These are the activations of a small neural network, seen along a few directions. Each row is one input.
Each table varies a few parts of the input and shows all the possible inputs, shuffled.
A made-up example of a description, with smaller parts first: one of 6 places along a line, together with either a single point or one of 9 places along a line or (one of 3 separate values, together with one of 8 places around a ring).
Shared parts are said once, and a part with two or three values counts as separate values.
In the rows, 128 means zero.

Other details of the inputs vary at random and push rows far along two fixed directions, the same in every table; ignore that.
These rows show it; all are for the same input, with only those details redrawn:
[156 103 104 153  88 131  96 143 121 127 112]
[133 126  86 150  73 150 130 137 104  77 100]
[ 85 155 108 119 105 167 172 115 131  73  89]
[132 125  83 151  69 151 130 138 100  71 100]
[183  81 117 161  98 113  64 152 133 170 126]
[ 99 131 169 105 168 140 136 115 192 182 109]
[ 99 130 166 106 165 140 136 116 189 178 109]
[123 111 163 119 157 128 109 127 184 193 118]

Rows:
x1: [143  95 183 114 159 111 101  90 187 190 150]
x2: [101 158 110  99 137 118 175 101 138  70 150]
x3: [169 117 146 168 109  72  83 129 121 106 150]
x4: [170 117  85 144  89  88  67 168 127 191 166]
x5: [ 99 166 117 112 138 159 158 137 141  70 106]
x6: [164  98 106 170 139 153 101 133  81 117 148]
x7: [183 100 122 145 111 111  83 128 122  93 163]
x8: [ 98 159 123  80 135 134 196 135  90  74 114]
x9: [112 145 212 101 180  94 137 127 138 156 110]
x10: [163 133 121 176 101  87  84 163 113 112 117]
x11: [104 152 144  87 134 161 182 132  90  51 104]
x12: [ 84 173  95  99  98 126 173 100 127  85 163]
x13: [ 87 153 108 121 104 166 171 117 129  73  90]
x14: [ 96 166 133  91 181 120 158 134 181 157 126]
x15: [127 103  84 172  93 172 141 110  61  80 120]
x16: [102 147 165  68 156 111 149 130 142 199 152]
x17: [106 119 191  82 159 143 160 111 140 159 107]
x18: [114 128 131 123 169 123 122 114 138 225 177]
x19: [173 103 128 198 128 101  78 139  80 140 142]
x20: [180  89  86 171 139 115  91 144  83 163 167]
Q: Changing only one part turns x20 into x8. The same change can be made to x15. Which row results?
A: x17
Q: Describe the family of inputs behind these rows.
A: one of 4 separate values, together with either a single point or one of 4 places along a line
Q: Start at x12 and move only the place on the line of 4, one step at a time. The first step leads to x2. Which rows follow, in order?
A: x7, x1

Rows:
x21: [131 102 198 125 168 103  87 122 221 242 117]
x22: [ 98 134 117 121 128 162 165 118 101 108 120]
x23: [ 97 157  86  98 102 147 154 129 147 111 141]
x24: [175  92 139 150 140 103  92 129 129 130 149]
x25: [ 94 165  78 128 109 143 179 139  85  69 114]
x26: [176  80  99 167  96 124  80 128  98 162 157]
x27: [169 109  97 167 124  99  81 135 124 161 160]
x28: [ 70 184 193  72 187 124 181 105 165 142 129]
x29: [ 75 161 179  58 179 115 189 102 165 141 124]
x30: [110 161 104 144  91 137 154 125  74  24 126]
x31: [184  90  87 176  62 122  68 159  94  90 106]
x32: [170  88 157 136 152 122  79 143 134 198 133]
x33: [116 141 129 123 126 163 155 130 126  86  90]
Q: Describe the family of inputs behind these rows.
A: either one of 3 separate values or one of 4 places along a line or one of 6 places along a line
Q: Start at x24 and move only the place on the line of 4, one step at a time. The first step leads to x30. Which rows follow, in order?
A: x28, x29
